Each row below holds a small network's activations on one input, seen along a few directions.
In each table, some parts of the input vary, and every possible input appears once, in random order.
A made-up example of a description, with smaller parts first: values(2) and (point or ring(11) or (line(6) and ring(8))).
Shared parts are said once, and a part with two or three values counts as separate values.
In the rows, zero is written as 128.

Other details of the inputs shift rows strongly along two fixed directions, in all tables alike. That doesn't count.

A family of inputs:
R1: [127 128 119 147 116 145  94 136 141 139 121 102 157 138 137 131]
R2: [118 110 133  89 146 124 152 121 128 122 159 149  79 114 116  93]
R3: [133 106  92 114 140 100 207 117 108 120 157 193  87 126 137 119]
R4: [ 99 166 178 222 131 118 145  77 133 126  50  68 184 125 125 192]
R5: [132 143 123 196 125 111 153 101 114 121  74 113 173 142 140 184]
R6: [127 121 105 203 121 105 157 121 116 110  95 107 171 143 143 157]
R7: [122  89 103  62 156 110 179 123 130 124 194 188  46 118 116  76]
R8: [153  89  70  60 142 121 160 146 114 124 189 196  67 133 131  88]
R9: [127 133 110 216 125 109 150 109 117 107  78  93 188 146 141 166]
R10: [105 160 206  86 113 181  25 143 168 159 124  72 131 107 107 112]
R11: [140 110 102 118 120 121 146 135 117 122 136 159 112 135 135 127]
R12: [122 161 150 194 130 109 153  97 109 111  72 104 180 127 130 173]
R13: [128 161 188  47 108 182  13 170 163 167 153 104 121 112 112  97]
R14: [134 104  98 115 138  93 205 128 102 110 158 189  87 123 133 116]
R15: [110 155 200  74 121 169  29 149 163 156 137  78 120 107 105 103]
R16: [129 128 132 128 105 159  67 154 151 143 129  98 148 135 131 122]
R17: [141 119  98 164 136 100 179 112  99 103 105 145 139 140 137 151]
R18: [143 103  93 113 128 111 161 139 106 115 146 165 103 133 135 120]
R19: [132 144 135 123 136 127 135 122 126 130 128 135 131 121 124 134]
R20: [137 129 126  89 121 166  49 161 156 152 155 101 134 133 126  99]
Description of these inputs: line(4) and ring(5).
Q: Changing only the line(4) part turns R5 into R4. The same change can be made to R18. Which row results?
A: R15
Q: Change only the line(4) part in R17. List by row number the other rows that result.
A: R2, R9, R12
Q: Change only the ring(5) part in R13. List by row number the other rows that result.
A: R3, R12, R14, R19

A family of inputs:
R21: [117 150 151 168 111 146  99 120 147 144  95  90 169 128 130 153]
R22: [131 129 107 199 124  87 210 102  94  99  88 153 153 139 142 180]
R23: [123 100  93 168 128 100 194 114 119 115 126 153 114 137 136 140]
R24: [110 115 124 189 118 112 152 116 123 116  96 105 148 137 136 153]
R25: [144 117 105 152 126  97 197 127  92 106 120 167 122 128 139 150]
R26: [115 100 101 200 129  93 206 116 113  99 111 133 135 138 140 146]
R27: [ 97 173 219 150 124 144  89 107 147 143  88  76 146 103 112 157]
R28: [124 100  89 163 144 101 191 104 116 100 131 144 124 138 133 131]
R29: [148 134 119 113 137 123 135 135 105 119 132 145 125 126 126 124]
R30: [132 158 154 154 111 136 100 128 132 138  94 104 160 131 132 161]
R31: [134 118 109  89 123 131 138 143 129 141 164 170  96 129 137 105]
R32: [148 110 112  65 119 128 132 157 117 130 169 180  84 122 131  94]
R33: [139  93  76  98 148 101 185 126 115 118 175 181  86 131 131 103]
R34: [137 165 158  95 124 161  47 141 145 151 123  98 147 129 117 121]
R35: [134 145 123 170 135 110 155 104 108 107  87 123 165 135 132 169]
R36: [129  93  99  84 142 131 126 149 132 123 183 143  83 126 125  73]
R37: [116 138 146 169 128 133  98 116 139 123  91  72 172 133 127 142]
R38: [100 179 213 132 137 146  84 100 149 140  84  64 156 106 102 147]
R39: [124 110 131  72 115 158  77 163 154 144 178 135  96 123 121  80]
R40: [127 136 143 106 114 145  84 149 144 149 140 116 129 123 127 124]
R41: [137 134 127  61 134 155  80 145 140 152 162 137 107 127 127  98]
R42: [130 132 137 106 132 152  77 135 153 143 137 103 131 130 119 110]
R43: [133  99  94  76 141 139 131 133 135 138 176 158  86 128 127  92]
R44: [142 145 142  94 128 143  83 140 123 134 123 121 138 125 122 121]
Q: Changing only one part turns R28 into R39. The same change can be made to R43. Which row results?
A: R21
Q: What is each input in this table made of?
A: values(2) and (point or line(11))
Q: Change only the values(2) part in R24. List by row number the other rows that result.
A: R37

A family of inputs:
R45: [147  78  70  48 158 119 153 139 115 113 197 185  61 133 124  62]
R46: [144 144 139 117 107 150  69 152 128 138 114 110 153 136 132 135]
R47: [146 135 122 131 114 134 103 148 120 130 116 123 144 136 135 144]
R48: [126 147 153 120 146 128 116 112 126 126 114 107 131 121 113 134]
R49: [135 145 139 147 118 118 153 128 109 128 108 142 135 122 136 157]
R50: [135 156 164 101 108 148  88 145 131 142 122 130 135 119 125 135]
R51: [144 143 126 141 113 136 104 148 119 132 112 117 155 134 138 145]
R52: [124 139 137 138 149 112 157  99 117 110 114 130 133 123 117 134]
R53: [108 132 169 119 115 148  92 140 153 146 129 101 118 117 119 125]
R54: [117 121 140 129 110 152  80 147 155 135 135  98 138 130 126 110]
R55: [144 126 106 146 116 119 142 136 111 116 117 144 147 139 139 142]
R56: [132 141 128 144 145 133 105 121 123 122 110  91 158 130 122 132]
R57: [135 121 105 145 150 113 144 111 112 109 117 117 141 135 124 133]
R58: [107 110 125 157 127 103 190 117 126 118 134 147 109 123 132 129]
R59: [119 119 139 129 113 150  80 150 152 140 132  92 131 130 126 117]
R60: [106 116 140 152 120 118 160 115 134 123 120 131 114 125 130 136]
R61: [136 141 137 149 118 113 157 123 108 125 103 143 133 125 134 164]
R62: [133 161 167 110 108 144  87 147 129 147 119 121 143 117 126 139]
R63: [126 123 120 136 153 100 183  95 107 105 119 148 114 127 121 132]
R64: [134 111  90 144 152 103 172 106 108  98 127 140 135 137 127 123]
R65: [117  96  97 168 125 105 176 127 127 112 138 137 124 135 139 123]
R66: [134 116  92 145 153 101 169 109 107 102 129 135 137 134 129 122]
R67: [135 141 139 142 115 116 150 122 110 123 102 146 134 126 135 158]
R68: [129  67  77  79 131 125 157 162 133 129 204 178  56 129 132  65]
R69: [143 146 135 112 110 147  75 159 129 140 128 116 150 132 133 127]
R70: [131 141 102 136 135 150 101 102 160 165 122 118 159 147 138 148]
R71: [108 135 169 122 116 150  95 142 152 148 132 102 119 115 122 121]
R72: [126 132 125 144 155 103 181 100 109 111 119 137 120 122 123 135]
R73: [116 104 146  25 116 164  79 170 163 153 203 154  56 110 115  57]
R74: [122 152 155 122 146 126 119 113 127 126 119 110 138 118 115 126]
R75: [120 145 116 147 140 131 149  79 149 158 118 142 140 135 138 163]
R76: [118 113 129 149 113 137 109 135 144 128 123 103 135 135 131 123]
Q: Changing only one part turns R54 into R73. The same change can be made to R66. Which row results?
A: R74
Q: What is each input in this table made of?
A: values(2) and (point or (values(3) and ring(5)))
Q: Change only the values(3) part in R71. List by row number the other rows that result.
A: R49, R72
Q: Change only the values(2) part in R48. List by row number the other rows that result.
A: R57
Q: Change only the values(3) part in R67. List by row number the other rows that result.
A: R60, R63

A family of inputs:
R77: [143 127 119  70 120 161  67 157 148 154 170 143 114 128 129 100]
R78: [128  81  53 187 137  81 239 103 108 104 134 176 116 144 147 144]
R79: [148 138 122  99 121 139  88 157 110 132 130 131 131 131 130 128]
R80: [127 164 145 136 178 142  67  81 140 122  93  46 187 129 104 129]
R81: [139 167 150 148 113 152  69 137 128 138  90  87 183 132 136 155]
R82: [131  76  68 132 132  98 192 132 120 117 163 172  94 141 143 106]
R83: [111 124 155  61 125 155  81 154 156 154 168 123  83 116 118  85]
R84: [112 162 182 179 117 136 107 100 140 130  66  75 173 123 123 174]
R85: [131 145 138 174 132  94 190  98  99 107  91 141 153 120 128 168]
R86: [129 111 128  72 115 169  54 176 155 150 173 114 102 128 124  73]
R87: [137 140 123 119 118 141  95 140 128 139 124 126 146 139 135 132]
R88: [127 180 185 158 123 131  92 119 115 131  72  88 170 116 118 172]
R89: [114 175 178 175 122 138 111 101 142 138  70  82 177 130 122 182]
R90: [107 127 131 193 134 103 192  90 125 120 101 122 140 126 130 167]
R91: [111  87 101 141 144  96 221 116 111 104 153 173  78 125 133 110]
R92: [151 128 121  55 117 155  70 171 128 142 163 145 118 124 127  97]
R93: [134 118 119 111 116 148  90 142 137 137 134 123 127 135 131 117]
R94: [134 125 112 150 141  91 214 102  98 108 118 172 112 121 136 144]
R95: [104 119 144 176 129 109 168 114 130 105 112 116 131 124 123 139]
R96: [135  85 104  63 117 144  98 176 153 129 194 141  80 132 124  62]
R97: [136 110 109  87 138 104 183 122 116 127 170 193  74 120 129 104]
Q: What is each input in this table made of?
A: point or (values(2) and line(10))
Q: Change only the values(2) part in R89. List by row number the other rows that result.
A: R77

A family of inputs:
R98: [136 108 132  36 123 162  70 180 142 141 195 141  76 115 118  57]
R99: [116 128 148 125 120 139  95 140 144 132 134 101 132 122 122 112]
R100: [145 112  75 165 138  80 223 112  89 103 122 182 126 140 143 153]
R101: [132 146 115 181 126 111 162 102 114 121  92 132 172 138 142 170]
R102: [133 133 135  79 132 159  61 144 147 140 150 110 126 129 119  98]
R103: [116 163 163 181 119 146  86 109 150 145  77  69 183 133 129 173]
R104: [139  80  61 117 152  95 207 111 104 102 158 188  88 139 135 109]
R105: [121 146 155 144 106 139 100 138 142 142 111 109 151 127 130 146]
R106: [113 156 194 101 132 137 117 122 130 131 119 118 110 101 109 127]
R107: [114 165 155 191 116 136 113 106 141 145  79  86 187 131 137 178]
R108: [135 127 111 160 140 107 152 117 107 107 109 122 147 137 131 144]
R109: [115 156 161 134 151 113 161  84 119 120 104 130 129 114 113 147]
R110: [125 108 124  42 136 162  73 159 160 154 198 135  78 117 117  60]
R111: [144  87  65 120 152  86 211 125  93  97 164 185  91 133 134 104]
R112: [121 101  97 198 126  83 221  99 107 101 100 150 129 140 141 165]
R113: [134 133 138  96 107 147  99 160 131 142 147 141 118 122 134 115]
R114: [129 124 145  67 108 158  69 165 152 155 167 134  98 119 124  95]
R115: [105 120 124 159 162  80 250  68 107 107 123 172  90 116 122 145]
R116: [115 132 138 188 118 112 147 112 127 118  90 106 156 134 133 157]
R117: [125 150 161 156 111 144  88 136 132 131  92  86 161 128 128 146]
R118: [116  90  87 209 137  70 244  90  99  87 102 154 127 140 140 160]
R119: [127  76  92  40 135 125 147 166 136 126 221 186  44 120 122  45]
R120: [120 154 154 161 118 147  93 117 148 149  98  89 166 128 130 158]
R121: [112 147 153 165 130 143  91 113 149 136  98  73 166 130 124 147]
R122: [133 173 150 180 115 128 104 121 118 132  73  91 196 133 137 179]
R123: [146 102  78 144 140  91 199 115  95 104 126 169 113 140 138 141]
R124: [130 142 123 177 132 118 139 101 120 118  87 109 169 140 134 158]
R125: [130 103 104 122 133 113 169 142 114 108 155 154 104 126 129 100]
R126: [128 152 159 154 108 145  88 138 132 132  93  92 160 129 129 155]
R127: [127 104 112 114 120 119 150 138 130 126 151 157  96 130 132 117]
R128: [111 143 162 161 116 137  89 128 144 128  99  77 161 128 123 143]
R129: [122 155 158 120 116 163  66 137 158 161 123  96 151 126 126 135]
R130: [121 168 157 180 128 141  85 110 138 126  77  62 203 132 123 156]
R131: [143 136 133  63 121 164  61 152 146 154 158 133 117 126 124 100]
R132: [150 108  96  70 134 126 129 151 118 129 170 171  87 131 130  99]
R133: [133 116 144  55 118 166  57 172 143 143 165 121  94 120 117  81]
R134: [133 130 143 115 112 148  93 148 132 135 122 115 126 127 127 128]
R135: [124 129 134 121 126 148  98 126 148 147 126 109 128 130 126 131]
R136: [118 125 136 125 132 146  97 123 148 141 126 101 131 129 123 124]
R137: [139 125 126  94 132 141  87 145 126 131 138 117 123 129 122 112]
R138: [121 175 193 111 142 133 100 110 126 133 100 100 138 106 108 144]
R139: [108 138 187  58 133 140 108 132 145 144 158 138  75  99 105  96]
R140: [120  94  83 139 151 100 202 113 123 113 158 161 101 131 132 107]
R141: [133 130 129 156 114 123 144 132 117 122 112 133 138 128 136 147]
R142: [142 140 133  63 121 164  63 155 147 156 159 136 120 127 124 101]
R143: [145  95  83  66 147 116 153 152 113 116 191 176  79 127 125  72]
R144: [133 134 106 190 133 104 174  94 111 110  87 129 163 144 139 173]
R145: [138 131 144  61 107 164  68 176 142 152 165 140 102 119 125  95]
R146: [141 117 107  93 132 137 116 131 130 133 144 144 112 134 128 115]
R147: [130 108  79 195 150  81 225  86  98  90 109 151 145 141 139 150]
R148: [156  83  60  77 142  98 198 143  99 115 188 217  63 132 138  95]
R149: [114 166 173 179  99 140  89 126 142 143  80  81 186 127 135 172]
R150: [128  93  87 175 138  85 224 114  95  89 125 163 113 136 138 136]
R151: [117 142 145 149 127 142  98 117 147 143 108  92 150 131 127 139]
R152: [139 142 136 117 127 138  89 139 126 133 119 109 143 131 126 127]
Q: Changing only one part turns R127 into R126. The same change can be made to R99. Which row results?
A: R98
Q: What is each input in this table made of?
A: ring(5) and (point or line(10))
Q: Change only the ring(5) part in R135. List by row number the other rows that result.
A: R112, R123, R134, R146
Q: Start at R101 and move only the line(10) part, one step at a time. The first step leads to R142. Which rows follow, in order?
A: R131, R144, R146, R124, R104, R102, R147, R130
Q: Change only the ring(5) part in R125. List by row number the other rows that result.
A: R119, R130, R140, R143
